Each row below holds a small network's activations on one input, seen along a few directions.
In each table, some parts of the input vary, and every possible input appears once, in random order.
A made-up example of a description, with smaller parts first: one of 3 separate values, together with either a single point or one of 9 places along a line or (one of 4 places along a line, together with one of 5 places around a ring).
Shared parts are said once, and a part with two or three values counts as separate values.

Rows:
x1: [ 13 -56   5   4   5   6  29  -9  31 -10   0  42  18  -2]
x2: [ 34 -58 -16  -3  -2  25  37   7  50  -1   2  38   1   7]
x3: [ 20 -32   7 -15  -8 -11   9  19  30  -2  30  28  17  27]
x4: [-16  19  52  50  47  17 -49  41 -64  22  21  49 -59  -5]
x5: [-12  35   7  -4  -2 -16   2   9 -39  -2   2 -33  28   3]
x6: [-12 -31 -41   4 -17   3  -5  -5  37  34 -30 -46 -10  11]
x7: [-10 -37 -27  -3   4  23  23   1  57  14 -30   4 -11   9]
x8: [ 29  11 -14   1 -18 -22  27   5 -16 -31   0  -1  -7 -23]
x9: [-25   2  -8   5   4 -10 -27   6  26  24  -9 -32  16  30]
x10: [-27  21 -20  -9 -19 -10  -1 -30 -24  20  11 -38   8 -18]
x11: [ -1   4  11 -14  -5  -1 -36  13   1  -4 -22  -5  26  26]
x12: [-27  -9  -7  14  -3  -2 -17 -13  21  16 -36  -6  15  -6]
x13: [ 29 -37   8 -13 -23 -21  -7 -11  -5 -37 -18  14   3   5]
x14: [ 10 -23 -21 -12 -18  13 -22   3  11   1 -48 -21   2   3]
x15: [ 21   2   8   4 -11   8  34 -17  18 -23  32  12   7 -23]
x16: [ 20 -23   8 -17 -29 -12  -7   3   7 -40  -2  33  13  47]
x17: [ 18  19  10   1   2   2  26   4   6 -14  48  -6   8   3]
x18: [ 44 -36 -15 -22 -29 -14  -3   3   8 -20 -22  12 -14   9]
x19: [-22 -51 -20  -8   2  -6  12 -18  38   7 -13  -6   3   2]
x20: [ -4  30   8   4  -7 -13  -3 -10 -49   5 -14 -19  26 -29]
x21: [-15  -7   8  -3  29   0  -4  11  38  26  -3   0   5  26]
x22: [-24  37  11 -16  14  11   9  -1   7   6  23 -13  -6   4]
x23: [  0 -10   1  -1  -8   5 -32 -10  -1 -12 -43  -6  25  -2]
x24: [ 45   6 -12  -1   2  18  30  -5  18   2  35  -4 -14 -24]
x25: [  1   8 -19 -15  -5  14  28 -24  14  30  19 -41 -33  -5]
x26: [-38  27  54  57  65  13 -43  44 -56 -13  19  73 -48  17]
x27: [-22  18  66  55  55  16 -53  19 -64  -4  23  77 -56 -11]
x28: [-21   5 -15 -19 -11   9  14 -33   4  -4  27 -23  -7 -11]
x29: [ 10  39  19  -2   3 -20  12  13 -24 -32   6  18  14  -4]
x30: [-26  45  -4 -12  10 -10  -7  -3 -20  34  15 -43  10   1]
x31: [ -9  29 -38 -10 -10   3   6 -11  -4  43   1 -53  -3 -13]
x32: [  0  35 -12   3 -10  -3   8   5 -33  15 -24 -16  12 -25]
x33: [ 16  17   6  -3  -7 -14  11  -7 -24 -49  -2  13  10 -29]
Changing only one part turns x25 into x22. The same change can be made to x7. Which row results?
> x21
What do these inputs look like to the network?
> one of 3 separate values, together with either a single point or (one of 2 separate values, together with one of 5 places around a ring)
Which other rows does x14 become when the choice among 2 separate values takes its other values? List them by row number.
> x32
Which other rows does x10 become when the choice among 2 separate values takes its other values? List them by row number.
> x12

Rows:
x34: [  1 -30  -5   5   6   3  -1  12  22  10  -6   7 -19   6]
x35: [-10   2 -28 -13  -7   1   3  -8  12  16 -12 -37  -3  -6]
x36: [-17  48  44  38  53   7 -33  27 -71   1  23  38 -35 -15]
x37: [-20  54  52  38  47   5 -43  26 -70   2  25  35 -30  -3]
x38: [-18   5 -25 -17 -17  -1 -10 -10   9  19 -18 -41  23   4]
x39: [ 45 -13  -4 -11 -20 -11  30  -6   8 -21   6   3  15  -4]
x40: [  7  14 -27 -26 -16   2  27 -19  13  22   8 -38   8 -22]
x41: [ 22 -31   5   6  -3  -5   6   6  21 -24 -10  35  -1  21]
x42: [ -7  24 -24 -31 -17  -1   8   1  11  11 -12 -37  23  -1]
x43: [  4 -30   9   3   5   3   4   7  31  -9   1  25   0  31]
x44: [  5  10 -20 -22 -22  -8  15 -13  -5 -15 -13 -26  16 -13]
x45: [  6 -31   5  11   5   9  19 -12  33  -3  14  21 -14   6]
x46: [ -7 -25  -7   2  -3  -1 -14  18  24  13 -18   5   7  28]
x47: [ 26 -15  -6 -13 -10  -4  40 -19  19   1  29  -9   1 -20]
x48: [-29  52  50  40  41  12 -45  21 -82  -6  23  41 -35 -13]
x49: [-12   1 -16  -9 -24  -5 -13 -20  -1   1 -29 -30  25 -13]
x50: [ -5 -28   2  12  -7   1 -16  -2  12  -8 -24  18   5  10]
x51: [ 11  -8  -5 -15 -12  -7  23  -7  14 -11  15 -11  14   4]
Changing only one part turns x39 into x51. The same change can be made to x48. Which row results?
> x37
What do these inputs look like to the network?
> one of 3 separate values, together with either a single point or one of 5 places around a ring
Which other rows agree with x40 in the choice among 3 separate values? List them by row number.
> x34, x35, x36, x45, x47
Which other rows does x38 become when the choice among 3 separate values takes its other values? List them by row number.
> x35, x49

Rows:
x52: [-19  28  23  13  16   1 -30   9 -40 -11  -7  16   1  -2]
x53: [  4 -16 -28 -25 -34  -9   1 -14  17  -4 -33 -32  32   0]
x54: [-38  19  21  25  32  10 -38  16 -28   8  -3  20 -18   7]
x55: [-16 -12 -23  -7 -15   0 -10  -8  22  16 -21 -31  10   9]
x56: [ 14  -2 -28 -28 -21  -1  40 -18  31   6  11 -31  11 -13]
x57: [  9  28  23  11  11  -7  -8  11 -42 -17  12  16  -3 -10]
x58: [-17  23  21  23  30  12 -19  13 -30  13  16  20 -29  -5]
x59: [ 16 -12 -32 -32 -34 -10  31 -17  26 -11 -11 -32  24  -9]
x60: [ 11  34  25  15  24  -3  -5  15 -40   1  18  20 -16 -20]
x61: [ -7  -9 -21 -10 -11   5  16 -19  29  22  10 -29   2   0]
x62: [ 43 -82  17  15   3   3  23  11  55 -24   8  64 -14  43]
What do these inputs look like to the network?
> either a single point or (one of 2 separate values, together with one of 5 places around a ring)

Rows:
x63: [-11  20 -35 -31 -23  -7   6 -38   3   5 -25 -56  22 -42]
x64: [  3 -36 -14  -9  11  13  19   6  66  16  14  -2 -12  29]
x65: [ 95 -41 -27 -41 -55 -20  69   0  31 -50  -9   1  25  -1]
x66: [ 15   0  72  45  43   8   6  -3 -50 -60  59  95 -32   1]
x67: [ 14  46 -24 -26 -22 -13  31 -37  -1  16  10 -60  -2 -48]
x68: [ -7 -36 -25   0  -6  19   4  -8  48  23  -7 -15 -22  17]
x69: [-31  42  27  43  40   7 -32  30 -80  21  28  25 -47 -27]
x70: [-16  -2 -43 -34 -40 -16   7 -13   8 -10 -21 -59  66  -1]
x71: [-31 -45 -21 -12 -24  -4 -17  -2  55  -2 -48  -8  21  54]
x72: [-35 -41 -26  -9 -13  18  -9  -9  44  14 -44  -2   1  11]
x73: [-12  58  39  41  59   3  -7  43 -43  12  46  39 -27  -9]
x74: [ 58 -95   9  15 -17 -17  26  -4  61   3   3  30   7  25]
x75: [-25  52  48  37  34   1 -87  32 -69 -12 -27  32  -5  22]
x76: [-41  41  44  26  37  12 -67  26 -91   6 -14  30 -23  -9]
x77: [ 23  37 -24 -45 -24  -5  51 -22  17  19  34 -48  27 -21]
Changing only one part turns x72 into x63. The same change can be made to x71. Which row results?
> x70
What do these inputs look like to the network?
> one of 3 separate values, together with either a single point or one of 4 places along a line
